These are the activations of a small neural network, seen along a few directions. Each row is one input.
Each table varies a few parts of the input and shows all the possible inputs, shuffled.
A made-up example of a description, with smaller parts first: one of 3 separate values, together with either a single point or one of 11 places around a ring or (one of 4 places along a line, together with one of 5 places around a ring).
Shared parts are said once, and a part with two or three values counts as separate values.
(in the rows, 128 means zero)

Other details of the inputs vary at random and push rows far along two fixed directions, the same in every table; ignore that.
To show where, the next rows are all for the same input, with only those details redrawn:
[129 142 127 133 124 208 160 206  91  99  84]
[ 97 125 177 138  43  95 153 153 165 140 104]
[143 106 134 149 145  87 122  81 154 149 144]

Table:
row 1: [128 128 103 118 164  95  89  70 121 137 158]
row 2: [ 76 142 144 114  55  96 111 148 149 136 117]
row 3: [175 131  87 137 215 200 140 133  76 101 132]
row 4: [155 112 124 143 153 100 126  77 154 146 141]
row 5: [137 108 131 145 156  88 130  76 150 132 153]
row 6: [137 115 109 117 162  98  83  64 139 154 168]
row 7: [120 139 156 109  94 101 122 126 146 120 143]
row 8: [117 143 129 130 138 208 163 205  98  99  83]
row 9: [151 119 122 122 166  92  92  77 151 136 166]
row 10: [112 119 147 113  42  76 141 151 152 160 111]
row 11: [104 129 171 135  57  97 156 142 153 128 121]
row 12: [103 126 171 135  51  97 154 146 164 144 104]
row 13: [146 121 114 119 165  96  89  68 146 149 172]
row 14: [151 126 116 115 174 100  96  62 132 140 179]
row 15: [ 97 162  99 119 124 192 118 215  84  95  92]
row 16: [179 133  85 135 212 202 140 130  82  97 131]
row 17: [ 86 121 178 136  48  91 156 153 172 135  99]
row 18: [ 79 149 140 116  68  94 116 151 133 124 116]
row 19: [143 120 111 112 171 101  91  57 125 145 174]
row 20: [127 119 101 119 158  95  83  67 139 149 164]
row 21: [166 105  97 120 167  78 113  67 124 158 163]
row 22: [173 123  87 144 218 200 131 139  81 108 122]
row 23: [134 114 134 143 163  93 133  80 149 136 154]
row 24: [148 144  71 106 206 201 104 127  63 102 139]
Q: What do these inputs look like to the network?
A: one of 2 separate values, together with either a single point or one of 5 places along a line or one of 6 places along a line
Q: Changing only the choice among 2 separate values turns row 9 into row 7. The same change can be made to row 4. Which row results?
A: row 16

Table:
row 25: [ 84 128 155 143  55  30 110 128 179 149 125]
row 26: [189 113  83 109 213 171 110 121  94 135 149]
row 27: [ 87 147 120 113  98 168 121 218 109 121  80]
row 28: [145 119  60 149 224 154 116 104  83 118 124]
row 29: [127  99  94 154 174  45  74  14 155 181 172]
row 30: [143  89 199 172  76  62 176  98 210 166 110]
row 31: [161  91  93 199 242 182 137 129 119 113 107]
row 32: [158 136  91 122 220 171 127  87  88  97 154]
row 33: [157 137  96 112 205 181  74  91 103 110 160]
row 34: [120 119 162 116  40  52 141 115 186 160 133]
row 35: [196 118  90 136 208 150 140 101  78 117 148]
row 36: [125  88 101 146 185  33  87  27 155 179 170]
row 37: [120 117 167 115  36  68 110 105 178 172 137]
row 38: [105 164 158 115  88 171 164 188  93  78 111]
row 39: [147 131  66 137 210 163  65 109  97 136 129]
row 40: [130 141 129 110  79 190 159 181  93 124 102]
row 41: [154 118 130 133 182  39  81  21 169 138 208]
row 42: [ 97 160 151  87  91 189 132 206 113  95 109]
row 43: [119 144 181 158 115 210 187 200 132  90  86]
row 44: [ 94 145 125 141  94 152 152 199  89  99  84]
row 45: [152 130  98 108 224 175 118  98  86 108 161]
row 46: [115 107 170 110  51  55 152 107 167 170 135]
row 47: [119 114 165 123  44  51 162  98 170 157 126]
row 48: [ 94 162 146 102  81 198 144 177 100  97 112]
row 49: [ 90 152 110 125  94 165 132 211 113 108  77]
row 50: [ 99 168 143  98  84 187 146 201 117  83 105]
row 51: [127 123 171 124  43  43 138 122 177 152 142]
Q: Changing only one part turns row 48 into row 29. The same change can be made to row 42. Which row results?
A: row 27
Q: What do these inputs look like to the network?
A: one of 3 separate values, together with either a single point or (one of 2 separate values, together with one of 4 places along a line)
Q: Which other rows agree with row 30 in the choice among 3 separate values? List them by row number.
A: row 26, row 34, row 35, row 37, row 40, row 46, row 47, row 51
Q: Which other rows does row 50 become when the choice among 3 separate values takes its other values? List them by row number.
A: row 34, row 49
Q: Which other rows does row 38 become when the choice among 3 separate values takes its other values? List them by row number.
A: row 35, row 44
